Each row below holds a small network's activations on one input, seen along a few directions.
In each table, some parts of the input vary, and every possible input appears once, in random order.
Descriptions start from the smaller parts, as in this example, which fits no table here: one of 8 places around a ring, together with either a single point or one of 9 places around a ring or (one of 3 separate values, together with one of 6 places along a line).
Shared parts are said once, and a part with two or three values counts as separate values.

Other details of the inputs vary at random and push rows far along two fixed directions, the same in every table; ignore that.

Rows:
R1: +0.32 -0.35 -0.19 +1.30 -0.16 -1.17 +0.49 +0.06 -0.09 -0.41 +1.31 -0.32
R2: +0.60 +0.24 -0.35 -0.36 +0.13 -0.06 +0.60 -0.36 -0.32 -0.67 -0.09 -0.41
R3: +0.12 +1.32 +0.11 -0.87 +0.29 +0.62 -0.27 +0.51 +1.39 -0.78 +0.11 +0.58
R4: -0.40 +1.15 +0.18 -0.13 -0.23 +0.76 +0.77 -0.82 +0.61 +0.00 +0.03 +0.01
R5: -0.19 +1.14 +0.20 -1.27 -0.33 +0.75 +0.52 -0.35 -0.28 -0.14 -0.45 -0.10
R6: -4.71 +2.30 +6.83 -1.45 -6.61 +1.77 +2.87 -4.80 -3.92 +8.64 +0.16 +0.59
R7: +0.93 +0.92 +0.03 -0.32 +0.82 -0.40 -0.36 +0.69 +1.03 -0.93 +0.87 +0.33
R8: +0.87 +0.47 -0.06 +0.12 +0.84 -0.54 -0.14 +0.40 +0.87 -1.03 +0.81 +0.19
R9: -2.89 -4.14 -1.20 +2.37 +0.72 +0.01 -3.34 +1.36 +0.19 +1.90 -2.70 +0.56
R10: +0.12 +1.02 +0.83 -0.43 -0.09 +0.10 +0.08 +0.01 +0.63 +0.30 +0.49 +0.25
R11: +0.01 +0.52 -1.07 +1.36 -0.30 +0.42 +1.22 -0.55 +0.52 -0.52 +0.36 -0.89
R12: +0.87 +0.27 -0.06 +0.11 +0.98 -0.85 -0.52 +0.52 +0.69 -1.21 +1.16 +0.29
R13: +0.06 +0.62 -0.01 +0.41 +0.09 +0.15 +0.53 -0.48 +0.55 -0.23 +0.15 -0.18
R14: +1.05 -0.04 -0.05 -0.26 +0.28 -0.76 +0.34 -0.01 -0.58 -0.53 +0.42 -0.09
R15: -3.17 -2.87 -0.78 +1.41 +0.40 +1.35 -2.71 +0.60 +0.57 +2.19 -3.33 +0.69
R16: +0.37 +0.07 -0.30 +1.31 -0.31 -0.41 +0.99 -0.18 +0.27 -0.28 +0.86 -0.71
R17: +0.87 -0.12 -0.87 +1.39 +0.36 -0.92 +0.62 +0.38 +0.53 -1.14 +1.08 -0.53
R18: +1.07 -0.50 -0.80 +0.49 -0.21 -0.58 +1.09 -0.17 -0.53 -0.66 +0.62 -0.83
R19: +0.54 +0.46 -0.98 -0.35 +0.28 +0.30 +0.60 -0.40 +0.04 -1.12 -0.38 -0.53
R20: +0.39 +1.05 +0.38 -0.76 +0.28 +0.30 -0.58 +0.66 +1.30 -0.55 +0.36 +0.61
R21: +1.19 +0.15 +0.00 -0.62 +0.67 -0.56 +0.16 +0.25 -0.26 -0.96 +0.54 +0.04
R22: -0.26 +1.20 +0.60 -0.50 -0.13 +0.47 +0.31 -0.20 +0.66 +0.24 +0.18 +0.22
R23: -2.90 -4.44 -1.60 +1.08 +1.26 +0.98 -4.56 +2.19 -0.09 +2.06 -4.43 +1.06
R24: +0.86 -0.66 -0.46 +0.51 -0.44 -0.87 +0.99 -0.22 -0.94 -0.18 +0.76 -0.52
R25: +0.54 -0.12 -0.53 -0.03 +0.04 -0.09 +0.90 -0.37 -0.34 -0.60 +0.11 -0.67
R26: +0.31 +0.59 -0.59 -0.77 +0.32 +0.53 +0.51 -0.29 +0.12 -1.11 -0.38 -0.31
R27: +1.33 -0.27 -0.45 -0.21 +0.85 -1.06 -0.09 +0.36 -0.49 -1.22 +0.76 +0.01
R28: +0.81 +0.27 +0.49 -0.99 +0.41 -0.51 -0.41 +0.41 -0.67 -0.32 +0.73 +0.33
R29: +0.75 +0.56 +0.76 -1.38 +0.17 -0.14 -0.71 +0.58 -0.53 -0.35 +0.73 +0.73
R30: -3.44 -4.39 -2.43 +2.76 +1.23 +1.27 -3.55 +1.51 +1.04 +1.66 -4.25 +0.29
R31: +0.40 +0.42 -0.55 -0.19 -0.36 +0.27 +1.33 -0.80 -0.37 -0.53 +0.12 -0.83
R32: +0.64 +0.39 +0.15 +0.47 +0.30 -0.69 +0.17 +0.03 +0.40 -0.46 +0.75 +0.04
R33: +0.90 -0.74 -0.36 +0.46 -0.31 -1.21 +0.83 -0.20 -1.15 -0.35 +1.13 -0.35
R34: +0.96 +0.81 +0.54 -1.40 +0.26 +0.02 -0.36 +0.66 -0.15 -0.63 +0.41 +0.60
R35: +0.87 -0.05 -0.14 -0.28 +0.22 -0.38 +0.42 -0.14 -0.37 -0.51 +0.09 -0.29
R36: +0.15 +0.99 +1.01 -0.75 -0.22 +0.06 -0.62 +0.40 +0.67 +0.25 +0.65 +0.79
R37: +0.00 +0.90 -0.45 +0.65 -0.14 +0.45 +1.26 -0.73 +0.61 -0.41 +0.38 -0.57
R38: +0.32 -0.04 -1.09 +0.46 -0.74 +0.25 +1.32 -0.79 -0.57 -0.32 +0.07 -1.06
R39: +0.16 +0.74 +0.31 -1.16 +0.00 +0.36 +0.24 -0.01 -0.26 -0.26 -0.27 -0.02
R40: +1.11 -0.16 -0.39 -0.05 +0.24 -0.53 +0.92 -0.08 -0.27 -0.81 +0.54 -0.63
R41: -0.56 +1.70 +0.41 -1.02 -0.43 +1.10 +0.17 -0.08 +1.04 -0.06 -0.13 +0.57
R42: +0.53 +0.50 +0.09 +0.44 +0.26 -0.31 +0.36 -0.14 +0.61 -0.44 +0.49 -0.15
R43: +0.83 +0.52 +0.12 -1.01 +0.48 -0.02 -0.02 +0.44 -0.03 -0.67 +0.04 +0.04
R44: +0.35 +0.13 +0.46 +0.44 +0.12 -0.94 -0.15 -0.04 +0.01 -0.17 +1.01 +0.15
R45: +0.32 +0.16 -0.98 +1.41 +0.08 -0.01 +0.94 -0.14 +0.58 -0.77 +0.55 -0.81
R46: -4.52 -3.70 -1.20 +0.36 +0.00 +2.42 -4.30 +1.49 -0.08 +2.74 -5.54 +1.20
R47: -3.44 +1.18 +6.08 -0.71 -5.29 +0.72 +2.14 -3.93 -3.37 +7.22 +0.59 +0.47
R48: +0.28 +0.31 +0.11 -0.76 +0.10 +0.20 +0.46 -0.34 -0.30 -0.50 -0.16 -0.18
R49: +0.35 +0.57 +0.61 -0.33 +0.32 -0.54 -0.71 +0.43 +0.40 -0.12 +1.05 +0.44
R50: +0.45 +0.94 -0.01 -1.52 +0.34 +0.58 -0.22 +0.64 +0.34 -1.15 -0.34 +0.38
R51: +0.73 -0.44 -1.17 +0.55 -0.18 -0.16 +1.02 -0.30 -0.41 -0.78 +0.26 -0.91
R52: +0.80 +0.03 -0.49 +0.84 +0.69 -0.81 +0.34 +0.40 +0.71 -1.02 +0.91 -0.29
R53: +1.00 +0.05 +0.40 -0.69 +0.47 -0.77 +0.02 +0.07 -0.73 -0.64 +0.94 +0.18
R54: +0.86 -0.63 -0.20 +0.05 +0.32 -1.09 +0.35 +0.08 -0.81 -0.53 +0.84 -0.19
R55: +0.09 +1.21 -0.30 +0.29 -0.05 +0.47 +0.95 -0.78 +0.68 -0.49 +0.17 -0.28
R56: +0.22 +0.15 +0.11 +0.77 +0.00 -0.29 +0.71 -0.19 +0.43 -0.07 +0.62 -0.40
R57: +0.82 +0.76 +0.24 -1.41 +0.40 +0.30 -0.38 +0.75 +0.22 -0.92 -0.02 +0.45
R58: +0.50 +0.74 +0.58 -0.71 +0.32 -0.26 -1.18 +0.74 +0.82 -0.50 +1.05 +0.80
R59: -2.22 -3.39 -0.94 +0.78 +0.69 +0.78 -2.84 +1.02 -0.25 +1.60 -3.35 +0.51
R60: +1.06 -0.51 -0.56 +0.11 +0.48 -0.84 +0.48 +0.22 -0.39 -0.78 +0.50 -0.35
Description of these inputs: one of 2 separate values, together with one of 5 places along a line, together with one of 6 places along a line.
The inputs of R26 and R4 match in every part but the choice among 2 separate values. If R24 is changed in the same way as R26 into R4, which row does it become? -> R17
The inputs of R51 and R45 match in every part but the choice among 2 separate values. If R57 is changed in the same way as R51 into R45, which row does it become? -> R20
Which other rows does R21 become when the place on the line of 5 takes its other values? List them by row number. -> R26, R48, R53, R59
Which other rows does R31 become when the choice among 2 separate values takes its other values? List them by row number. -> R37
Which other rows does R58 become when the place on the line of 6 takes its other values? List them by row number. -> R1, R9, R12, R44, R49
A walk changes only the place on the line of 6. It starts at R45 and steps to R30. List the rest of the walk in order. -> R13, R15, R22, R3

Rows:
R61: -1.58 -0.02 +3.49 -0.57 -3.17 -0.24 +0.06 -1.14 -2.52 +4.27 +0.99 +0.79
R62: -4.15 -1.88 +3.90 +0.76 -3.65 +0.68 +0.59 -2.94 -3.40 +7.04 -1.84 +0.10
R63: -2.25 +0.03 +2.31 +0.83 -2.77 +0.50 +2.10 -3.19 -2.00 +3.97 -0.21 -0.61
R64: -4.44 -5.60 -1.41 +2.66 +0.92 +0.75 -4.97 +1.68 +0.10 +3.12 -4.73 +1.13
R65: +3.74 +4.57 +2.27 -1.33 -0.71 -1.62 +4.60 -1.82 +0.03 -2.04 +4.73 -1.02
R66: +3.76 +4.91 +0.30 -1.01 -1.38 -0.72 +5.52 -2.04 +0.12 -3.16 +4.63 -1.72
R67: +0.44 -0.72 +0.51 +0.13 +0.68 -1.04 -1.18 +0.73 -0.12 +0.13 +0.53 +0.63
R68: -1.44 -3.34 -2.68 +1.98 +1.56 +0.61 -3.09 +2.32 +1.45 -0.07 -2.77 +0.25
R69: -0.12 +1.06 +2.36 -0.68 -2.44 -0.50 +2.51 -2.31 -2.57 +1.80 +1.51 -0.52
R70: +0.31 +2.24 +0.55 -2.25 +0.93 +1.35 -0.66 +0.80 +1.60 -1.12 -0.70 +0.91
R71: +3.81 +1.04 -4.56 +1.31 +4.26 -0.92 +0.37 +1.95 +4.02 -6.79 +1.30 -1.07
R72: +2.87 -1.05 -5.21 +0.88 +4.04 -0.83 -1.56 +3.36 +2.84 -6.19 +0.02 -0.44
R73: -1.22 -3.53 -3.21 +1.82 +1.44 +0.67 -2.53 +2.15 +1.02 -0.41 -3.11 -0.12
R74: -4.59 -5.68 -1.97 +2.63 +0.47 +1.16 -5.25 +2.20 +0.12 +3.04 -4.74 +1.16
R75: -2.20 -0.03 +1.77 +0.65 -3.34 +0.89 +2.37 -3.05 -2.39 +3.72 -0.44 -0.87
R76: -1.65 -1.53 +2.61 -0.02 -1.50 -0.61 -0.58 -1.23 -2.56 +3.88 -0.38 +0.50
R77: +3.24 -1.41 -4.71 +0.46 +4.07 -1.13 -2.36 +3.85 +2.40 -5.68 +0.07 -0.05
R78: +2.50 +1.21 -0.54 -0.21 +1.57 -1.48 +1.45 -0.15 +0.36 -2.89 +2.14 -0.58
R79: -0.17 -0.48 +1.80 -0.63 -1.57 -0.66 +0.49 -1.01 -2.47 +2.01 +0.53 +0.06
R80: -3.52 +1.19 +1.94 -1.27 -1.72 +2.78 -0.96 -1.01 +0.00 +3.39 -2.46 +1.01
R81: +4.15 +4.05 +1.18 -1.57 -0.75 -1.36 +5.16 -1.93 -0.74 -2.74 +4.25 -1.53
R82: -1.16 -1.58 -2.88 -0.76 +3.63 +1.64 -5.00 +3.47 +3.21 -2.29 -3.72 +1.68
R83: +2.32 +2.95 +0.60 -3.47 +1.70 +0.29 -1.03 +1.48 +1.84 -2.86 +1.07 +1.37
R84: +1.34 +3.59 +1.57 -0.33 -2.27 -0.19 +3.93 -2.17 -0.34 -0.14 +3.32 -1.03
The inputs of R77 and R72 match in every part but one. If R67 is changed in the same way as R77 into R72, which row does it become? -> R64
What is each input in this table made of? -> one of 4 places along a line, together with either a single point or one of 5 places around a ring
Which other rows does R75 become when the place on the ring of 5 takes its other values? List them by row number. -> R63, R66, R71, R84
A walk changes only the place on the line of 4. It starts at R84 and steps to R68. List the rest of the walk in order. -> R74, R61
List by row number the other rows that have the place on the line of 4 in common with R81. -> R62, R65, R68, R70, R73
